[[-24  -3   1   8  20 -13 -13   4   0  -8  -5  11 -12]
 [  7  46 -13  -5   5  13  17  50 -22  42  37  -6  12]
 [ 14  -6  13 -20  -1   7  14  -2   5   3  -2   3  23]
 [ 11  25 -17  14 -14  10   2  10 -17  17  21 -14 -12]
 [-36  14  -9  10  22 -16 -19  19 -11   2   6  10 -30]
 [ 26  -1  -2  -3 -16  13  13  -7  -4   5   4 -11  15]
 [ 11 -18  14   1 -11   2   2 -25  20 -14 -12   3   4]
 [-12   1  -5  19  -4  -7 -16  -8   6  -7  -1   1 -26]
 [ 10  37 -26   0  -6  12  10  35 -36  31  30 -19  -1]
 [-15 -24  36 -18  20 -11  -1 -12  34 -17 -21  30  17]
 [-14  19 -22  13   2  -4 -10  17 -22   9  12  -9 -25]
 [ 11 -10   6   3 -16   4   1 -19  13  -8  -7  -3  -3]] result: -24

[[-11 -31 -51  10   4  -1   6  -6]
 [ -3 -31 -28  -4   6   9   1  -9]
 [-18 -19 -51   2   8 -12   1   1]
 [ -3 -23 -40   2  -4   4  11  -2]
 [-26 -35 -51  10  -1 -12  11  -9]
 [-15 -19 -51  -1   6 -12   3   5]
 [ -3 -43 -23  -1   4  14   1 -16]
 [ -7 -27 -40   4  -4   4  11  -2]] result: -11

[[ 9 39 13 21 13 18 11]
 [ 0 11 21 44 14 31  5]
 [60 43  3  9  3  8  0]
 [ 6 30 11 53 10 15  1]
 [ 1 20 22 42 14 18 10]
 [ 4 38 20 38 11 10 10]
 [ 4  9 14 51 36 14 -1]
 [19 61  8 18  6 11  3]
 [11 13 13 15 40 19 14]
 [ 4  9 16 20 59  9  7]] result: 9

[[  4  -8  21  23  -3   1   4  -7   2  -2 -12  10  11   0]
 [ 16 -24 -16  -8   4   1   5   9   5   7 -21   0  32 -14]
 [ 15  46  -8  21  11   4   5 -39   0  12 -22 -17 -50  15]
 [-51  21  10  11   7   4   5 -14   4  10  22   5  -6   3]
 [ 23 -12 -26   6  22  -4  -8  14  11  36 -24 -16  13  11]
 [ -5  -8  11 -30  -9   7  -8  15 -10 -13  15  -7  35   1]] result: 4

[[ 18 -13  35  44   9 -26 -23  -4 -41  12 -16 -17 -35]
 [  2  -8  12  32  10   7  33  -6 -25   6  14   0 -11]
 [  4  13   4  22  13 -37  24  18 -17  -7  10  -1  36]
 [ -6  10  -2  38 -10 -17  16 -22 -41  20  -1 -14  26]
 [  3  -9  15 -48  -9  13 -19  12  37 -14 -10  12 -26]
 [  9  -2  -4 -34  27  -3  35  40  38   4   9   7  19]
 [-13  -2   8   4  -4  -3 -34 -20  11  -9 -16   0  -8]
 [  8 -17   6  14  11  53  23 -55 -29   2  18  -7 -46]
 [-14  -5  10  11   8 -10  40 -20  -5   3  12  -5 -14]] result: 18
---
{"in": [[8, 4, 6, 2, 7, 2], [0, 4, 2, 6, 2, 7], [2, 8, 1, 6, 1, 8]], "out": 2}
{"in": [[24, 25, -11, -28, 9, -8], [23, -2, -27, -5, -6, 27], [-23, 7, 38, -13, -7, -42]], "out": -23}
{"in": [[50, 37, 43, 64, 31, 43, 53], [45, 39, 93, 49, 39, 41, 48], [46, 39, 7, 59, 34, 42, 50]], "out": 46}
{"in": [[-633, 468, 439, 439], [544, 571, -231, 123], [219, 242, -214, -330]], "out": 219}
{"in": [[3804, 4590, 5411, 3976, 7342, 8411, 6006], [6147, 4346, 3494, 4836, 5350, 4486, 7913], [5384, 7108, 5544, 6397, 4877, 5997, 2867]], "out": 5384}
{"in": [[453, 272, -49, -32, -235], [-466, 99, 811, 501, -597], [53, -162, 441, 468, 181]], "out": 53}
{"in": [[196, 104, 141, 71, 189], [117, 53, 57, 141, 156], [89, 154, 108, 102, 124]], "out": 89}
{"in": [[11, -9, -1, 3, 1, -2], [-6, -9, -4, 34, 21, -31], [-1, 18, -4, -16, -6, 43]], "out": -1}
---
array([20, 50, 53, 79, 21, 60]) --> 50

array([[101,  88, 167, 130,  98, 129,  79],
       [103, 134, 198, 119, 136, 116, 106],
       [155,  93,  32, 185, 121, 124, 134]]) --> 93

array([8327, 2669, 7915, 3264, 3702, 3514, 2948]) --> 2669

array([ 36, 153, 204, 179, 118,  85, 108]) --> 153

array([  0,   5, -41, -42,  35,  13]) --> 5

array([78, 53, 13, 45, 80, 62]) --> 53

array([ 48, -19, -42,  42]) --> -19
---
[[ 10  34 -36 -22 -39 -26]
 [-20 -48  29  54 -42 -28]
 [ 54 -12 -34   0  16 -24]] yields 54

[[ 13   9  19  18  30   5]
 [-29 -12 -52   3 -17  -4]
 [  1 -14 -38   1  25 -14]] yields 1

[[ -2  22  12  -1  19  -4 -19]
 [ 27 -52  18  17 -44  -1  42]
 [-29   9 -52 -33  13  26 -13]] yields -29

[[ 57 -33  40  15 -41]
 [-16   9  59  15 -27]
 [ 24 -45 -22  -9  29]] yields 24

[[-48  11   4   0   3]
 [-45  -1  -2   3   5]
 [-46  12  11  -2   3]] yields -46

[[ -1 -16  35  -1   9  -1]
 [  6  -3 -51 -14   5  -4]
 [ 12 -15 -40  55 -20   2]] yields 12

[[ 47  16  13  12  49]
 [ 46  49  17 -14   2]
 [ 52  -1 -28  54 -25]] yields 52

[[  0  -6  -6   5]
 [  7  63  41 -58]
 [ -7  22  -1   5]] yields -7

[[ -7 -45   6 -52]
 [  0 -16   4 -36]
 [  1  20  -2  -1]] yields 1
---
[ 36  51  -6 -53]	-53
[-24  46  13  40  -2]	-2
[-36 -57 -25  10  -5  -2 -35]	-35
[ -7  13  35 -54  -5]	-5
[ -2 -43  49  36]	36
[ 50 -44 -41  -6]	-6
[  0 -21   7  57 -48 -10]	-10
